Each row below holds a small network's activations on one input, seen along a few directions.
In each table, some parts of the input vary, and every possible input appears once, in random order.
A made-up example of a description, with smaller parts first: one of 6 places along a line, together with either a single point or one of 9 places around a ring or (one of 2 separate values, together with one of 8 places around a ring).
Shared parts are said once, and a part with two or three values counts as separate values.

Table:
r1: [  6  51  18 -88  13  35 -64 -19  56 -30  74]
r2: [  9  15 -23 -67  10 -11 -37 -11  64 -30  89]
r3: [  9  89  60 -64  61 -11 -45 -65  50 -42  32]
r4: [  84   19 -104  -85  122  -64   53  -52   18   21   61]
r5: [-34 -21  25  64 -58  62   2  41 -50  19 -63]
r6: [  7  67  54 -75  50  16 -51 -51  58 -29  50]
r7: [ 12  18 -33 -76  13 -44 -17 -10  55 -20 103]
r8: [-15   5  67  89 -24  17  34  -9 -67  -1 -91]
r9: [  6  33  -4 -77   9  18 -61 -12  54 -19  85]
r10: [-33 -27  37  66 -44  57  18  25 -52  13 -82]
r11: [-35 -38   4  74 -60  38   2  45 -50  31 -57]
r12: [  2  49  31 -85  30  30 -52 -37  61 -30  48]
r13: [ 45 -63 -72  74  56 -44 110  31 -86  53 -77]
r14: [  9  -7 -47 -67  22 -68  -4 -23  56 -29  91]
r15: [-25 -50 -16  83 -60   5  18  47 -35  21 -61]
r16: [-23 -14  60  77 -31  46  21   6 -58  14 -77]
r17: [ -9 -76 -34  81 -52 -52  38  43 -37  24 -68]
r18: [-13 -47 -23  77 -59 -31  34  52 -39  33 -55]
Describe the family of inputs behind these rows.
Answer: one of 2 separate values, together with either a single point or one of 8 places along a line
Which other rows agree with r9 in the choice among 2 separate values? List them by row number.
Answer: r1, r2, r3, r4, r6, r7, r12, r14

Table:
r19: [ -29    1    5   87 -108   -9  -16   73  -42   44  -53]
r20: [-45 -91   7  59 -48  65  -7  76 -23   5 -32]
r21: [-14  68  69 -37   6  40 -74 -41  34 -38  67]
r22: [ 32 -11 -83  -4  44 -68  42  -5  -9  -6  69]
r23: [-28 -28   6  50 -73  52  53 -31 -64   3 -56]
r24: [ 18  45  -4 -44  15  22 -57 -23  51 -32  25]
r25: [ -24  -41   49   92  -11  -48   29   -3  -23  -15 -104]
r26: [ 18 -17 -45 -67  29 -39   5 -13  35  23  14]
r27: [ 45 -26 -51 -27  38 -73  63  10  -2   3  64]
r28: [-31  62  89 -62   7  36 -43 -28  42 -33  62]
r29: [  8  33  19 -75  15  14 -34 -10  47 -29  18]
r30: [ 20  -2 -72 -36  32 -29 -15 -27  41  21  19]
r31: [ 31   8  10  65  55  37  52  21 -86  55 -93]
Describe the family of inputs behind these rows.
Answer: either one of 5 separate values or (one of 2 separate values, together with one of 4 places along a line)
Change only the place on the line of 4 in r26. List by row number the other rows that result.
Answer: r27, r28, r29

Table:
r32: [ 35   9 -36 -36  59 -49  13 -40  29   0  15]
r33: [-29 -10  14 -37 -50  50 -61  18  38 -15  19]
r34: [ 10 -37 -56 -32  19 -61   3  16  33   0  55]
r35: [ 16 -21 -55 -33  24 -64   5  10  37   6  48]
r36: [ 30  14 -29 -43  78 -35  23 -54  22 -11   7]
r37: [ 14 -61 -71  60 -12 -16  56  45 -47  42 -38]
r38: [ 16 -11 -41 -33   3 -39   9   7  28  -1  54]
r39: [-30  -9  10 -22 -45  38 -45   6  23 -16  43]
r40: [ -1  49  55 -12  20  36 -32 -27  10 -17  11]
r41: [ 27 -35 -52  58  11 -22  57  29 -63  50 -57]
r42: [-49 -62  24  90 -92  19   7  44 -34  -7 -63]
r43: [ 12  40  37 -32  52  19  11 -44  -4 -21  17]
r44: [ -8  40  35 -11  -5  26 -40 -13  12 -13  20]
r45: [-27  10  20 -32 -41  49 -59  13  41  -4  16]
r46: [ 29 -25 -24  40  53   7  79  -2 -73  43 -71]
r47: [-29  -9  66  82 -37  24  16   7 -50  12 -91]
r48: [ 10 -27 -43 -32  -4 -37   6  12  24  -9  60]
r49: [-12 -18 -15 -25 -28   3 -11   7  18 -18  57]
r50: [ 15 -45 -64  61  -4 -23  56  43 -57  42 -49]
r51: [ -7  17  -5 -23 -11  -6 -10   0  11  -9  42]
r52: [  9  29   8 -21   9  -8  -9 -16   5 -11  31]
r53: [-25  -7  81  68 -16  38  27  -9 -59   5 -99]
r54: [-46 -42  30  90 -83  17   6  40 -32   5 -65]
r55: [ 21   4 -37 -32   9 -45   7   1  21  -7  41]
r56: [ 29 -29 -36  51  33  -6  68  13 -64  50 -64]
r57: [  9 -80 -75  60 -21 -14  55  49 -48  30 -36]
r58: [-25  27  26 -29 -32  40 -59  12  31  -7   7]
r59: [-33 -15  50  89 -60   9   4  25 -48  12 -84]
r60: [ -9  40  41 -23 -10  39 -58  -3  26 -11  -2]
r61: [-24  26  21 -16 -27  28 -42   2  17  -9  30]
r62: [ -9   1 -11 -25 -19   1  -8   4  21  -6  53]
r63: [ 33  22 -12 -36  47 -27  19 -35  16  -6  22]
r64: [  0  50  60 -21  18  48 -47 -15  25 -16  -9]
r65: [-46 -25  36  90 -75   9   7  38 -41   6 -76]
r66: [ 29  27  -3 -42  66 -13  29 -48   7 -15  16]
r67: [ -2  53  66 -21  40  49 -21 -41   1 -25   4]
r68: [ -4  54  73 -29  36  52 -35 -27  18 -27 -17]
r69: [ 31   2 -49 -32  41 -64   3 -23  28   2  24]
r70: [-26  10  15 -20 -35  35 -41   4  26  -6  39]
r71: [ 32  15 -27 -32  27 -43   8 -19  16  -6  30]
r72: [ 13  36  26 -24  32   5   1 -30   4 -13  23]
r73: [ 21  -6 -53 -31  30 -68   4   1  31  -1  36]
The inputs of r32 and r73 match in every part but one. If r47 is changed in the same way as r32 into r73, which row does it become?
Answer: r65
The inputs of r41 and r56 match in every part but one. If r52 is changed in the same way as r41 into r56, which row does it become?
Answer: r72
Describe the family of inputs behind these rows.
Answer: one of 6 places along a line, together with either one of 2 separate values or one of 5 places along a line
Change only the choice among 2 separate values in r53. List by row number the other rows that result.
Answer: r46
Which other rows agree with r38 in the place on the line of 6? List them by row number.
Answer: r35, r37, r45, r54, r62, r70
A walk changes only the place on the line of 5. It starts at r73 and steps to r55. List the rest of the walk in order.
Answer: r51, r61, r58

Table:
r74: [ 20 -32 -40  23  41 -53  31  10  -8  31 -18]
r75: [ 22   3 -41  -7  13  -3  12   5   0  40  -7]
r76: [-19  -9  46  14  20  56   2 -38 -10 -17 -64]
r77: [  4 -16 -19 -10   5  14  38  -2 -13  25  16]
r78: [-14   3  14 -32   4  23 -22  12  20 -25  55]
r79: [ -35  -29   28   84 -101   -1    3   81  -47   33  -61]
r80: [ 21  32 -33 -24   5  22 -18   5  13   9  15]
r81: [  6  -3   7 -30   3  39 -16   7  13 -15  49]
r82: [  2  79  85   7  39  15  16 -47 -30 -19  -2]
r83: [ 29  89  68  10  42  -2 -14 -39 -20   1 -15]
r84: [  3  -4 -16 -30  -1  32  12  -4 -23   6  25]
r85: [-11  12  15 -31 -34 -33  -8 -32  45 -43  42]
r86: [-37 -33  16  70 -39  51   1   5 -31  -5 -65]
r87: [-21 -29  34  36 -39  27   6  43 -17  12 -90]
r88: [  1  14  -9 -29  -3  37   8   2  -5  -7  37]
r89: [ -8 -14  23 -35 -22 -14 -29 -21  33 -30  50]
r90: [  0 -21 -26   2  19 -17  46  -3 -29  14   8]
r91: [ 17  -4 -47   3  27 -34  19   1 -19  30 -14]
r92: [ 26  15 -16 -24  12  24 -41  11  32   1  27]
r93: [ 21  13 -39 -29   7  16 -15  -2 -10  22   2]
r94: [-16  25  -5 -32  18 -17 -44   3  49  -9  29]
r95: [ 33 -38 -39  30  15 -56  66  -3 -26 -15 -10]
r96: [  4  20  -8 -28  13   6 -47  15  38  -8  33]
r97: [ 17 -45 -25  26  26 -37  55  -3 -13  18  -1]
r98: [ -7   2   4 -37  -8 -31 -49 -17  47  -9  30]
r99: [ 30 -23 -51  26  32 -68  45  13 -21  -8 -27]
r100: [-24   5  18 -35   5  -3 -21  -1  32 -31  50]
r101: [-48 -34  10 117 -99  21  -3  44 -60  18 -34]
r102: [-12  28  -3 -34 -21 -50 -27 -28  59 -21  22]
r103: [ -5  -6  50   2  24  37  -9 -19  -1   1 -79]
Describe the family of inputs behind these rows.
Answer: one of 2 separate values, together with either one of 4 places along a line or one of 11 places along a line
The inputs of r88 and r80 match in every part but the choice among 2 separate values. If r82 is changed in the same way as r88 into r80, which row does it become?
Answer: r83
Change only the place on the line of 4 in r82. List by row number the other rows that result.
Answer: r76, r86, r101

Table:
r104: [ 63  -9 -98 -59  87 -85  49 -23  20  11  60]
r105: [ -1  30  25 -46  17  13 -24 -26  31 -29  48]
r106: [  0  30  -4 -82   8   8 -55 -12  64 -24  86]
r107: [-26 -67 -17  95 -70   7  42  55 -64  30 -66]
r108: [  2  35  -7 -80   5  -3 -61 -16  71 -25  77]
r109: [  2  24  31   8  17  27   4 -16 -19   1 -19]
r110: [  3  28  34   4  17  10  -2 -17  -7  -3 -24]
r111: [ -2  35  25 -49  15  -3 -30 -34  40 -29  45]
r112: [ -9 -25  10  58 -18  28  26  18 -48  22 -69]
r113: [ -9 -20  14  57 -13  10  18  18 -36  19 -72]
r114: [-24 -62 -13  95 -65 -11  33  54 -52  27 -68]
Describe the family of inputs behind these rows.
Answer: either a single point or (one of 2 separate values, together with one of 5 places along a line)
A walk changes only the place on the line of 5. It starts at r107 and steps to r112. List the rest of the walk in order.
Answer: r109, r105, r106

Table:
r115: [-13  29  41 -33   0  55 -32 -15  14 -17  24]
r116: [  2  -2  21  44  15  -4  24  -6 -31  11 -72]
r117: [  18   23  -39 -108   32  -50  -47  -20   93  -32  120]
r118: [  50   63  -28 -117   91  -44  -19  -60   68  -22   98]
r119: [  28   40  -39 -123   53   20  -47  -30   70  -17  111]
r120: [-10 -53 -24  88 -43  40  44  60 -80  47 -74]
r121: [ 11  52  47 -22  42  -9  -7 -46  12 -24  13]
r122: [  8 -56 -20  86   1 -16  80  19 -75  32 -86]
r123: [-25 -74 -28 101 -71 -25  48  54 -59  30 -62]
r124: [-24  16  36 -17 -31 -12 -30 -14  34 -36  35]
r125: [-28 -26  14  58 -60 -11  -7  30 -13   5 -49]
r126: [-17 -12  19  42 -29  56  -7  29 -32  24 -59]
The inputs of r126 and r116 match in every part but one. If r120 is changed in the same way as r126 into r116, which row does it become?
Answer: r122
Describe the family of inputs behind these rows.
Answer: one of 3 separate values, together with one of 4 places along a line
Change only the place on the line of 4 in r123. List by row number the other rows that result.
Answer: r117, r124, r125
